Each row below holds a small network's activations on one input, seen along a few directions.
In each table, some parts of the input vary, and every possible input appears once, in random order.
Descriptions start from the smaller parts, as in this example, which fits no table here: one of 3 separate values, together with either a single point or one of 11 places around a ring or (one of 5 places around a ring, together with one of 6 places along a line).
Shared parts are said once, and a part with two or three values counts as separate values.

Other details of the inputs shift rows strongly along three fixed directions, in all tables alike. That doesn't count.
These rows show it; all are for the same input, with only those details redrawn:
[17 -7 -13 0 -15 -3 14 -14 -19 8 -4 7 -19]
[14 -1 12 12 12 4 10 7 2 0 8 -11 7]
[21 -16 -11 5 -4 0 27 -8 -13 -1 -3 7 -10]
[10 -2 14 13 13 3 5 10 6 -4 9 -12 12]
[7 29 17 1 -4 -2 -23 -1 -5 23 13 -16 -10]
[8 -2 16 14 14 3 2 11 9 -7 10 -12 15]
[-13 -19 10 13 8 -5 -21 8 23 -33 7 -3 33]
[11 -2 15 13 14 3 5 9 6 -4 9 -12 12]

A family of inputs:
row 1: [4 -8 -14 -3 4 8 29 -1 -5 -3 -11 8 -5]
row 2: [-27 -17 13 7 19 -3 -24 18 27 -36 3 2 35]
row 3: [9 -9 17 13 18 -2 0 12 9 -1 15 -11 13]
row 4: [7 -11 -11 -2 5 4 29 -1 -11 -1 -9 10 -10]
row 5: [-3 6 10 4 21 9 11 14 9 -3 2 -8 10]
row 6: [1 12 3 0 16 14 21 9 6 3 -1 -9 5]
row 7: [-8 -19 -21 -4 -28 -6 -8 -16 -1 -17 -8 16 5]
row 8: [5 22 15 7 3 -10 -24 -1 1 32 14 -15 -18]
row 9: [10 -2 14 13 13 3 5 10 6 -4 9 -12 13]
row 10: [9 1 11 9 9 2 12 8 13 4 9 -12 20]
row 11: [7 13 9 3 -2 3 -1 1 3 9 7 -13 6]
row 12: [-28 -11 5 3 15 2 -17 14 29 -34 0 0 34]
row 13: [5 -2 -21 -7 1 11 37 -6 -6 0 -14 7 -9]
row 14: [3 1 -15 -9 -7 3 17 -9 -13 8 -11 11 -18]
row 15: [-2 47 19 -10 -1 2 -25 3 -10 38 7 -14 -24]
row 16: [3 0 -14 -9 -7 1 17 -7 -14 7 -10 11 -20]
row 17: [19 -23 -13 11 3 -7 25 -8 -8 9 -2 8 -16]
row 18: [-43 6 -15 -19 -30 -10 -52 -15 11 -17 -10 16 0]
row 19: [-1 13 2 0 17 16 19 10 9 1 -2 -10 9]
row 20: [-22 -11 -25 -12 -16 0 -6 -11 5 -20 -15 19 2]
row 21: [0 42 21 -4 -10 -3 -33 0 6 35 15 -20 -2]
row 22: [14 -20 -2 -8 3 -3 25 5 -24 -2 -8 8 -6]
row 23: [-2 1 -11 -7 -28 -10 -24 -19 -11 4 -2 10 -16]
row 24: [1 37 11 -9 1 5 -10 2 -10 32 4 -11 -21]
row 25: [22 -24 -10 6 -1 -3 25 -6 -14 6 1 7 -12]
row 26: [-18 -22 -23 -6 -6 1 6 -6 7 -28 -15 20 10]
row 27: [-5 -2 -6 -21 -22 -13 -22 -7 -26 8 -8 13 -19]
row 28: [-36 -1 -10 -17 -28 -16 -52 -14 1 -11 -8 20 -9]
What do these inputs look like to the network?
> one of 2 separate values, together with either a single point or one of 5 places along a line or one of 8 places along a line
The inputs of row 26 and row 18 match in every part but the choice among 2 separate values. If row 14 is changed in the same way as row 26 into row 18, which row does it become?
> row 5
Change only the choice among 2 separate values in row 11. List by row number the other rows that result.
> row 7
Change only the place on the line of 5 in row 7. List by row number the other rows that result.
> row 17, row 21, row 23, row 25
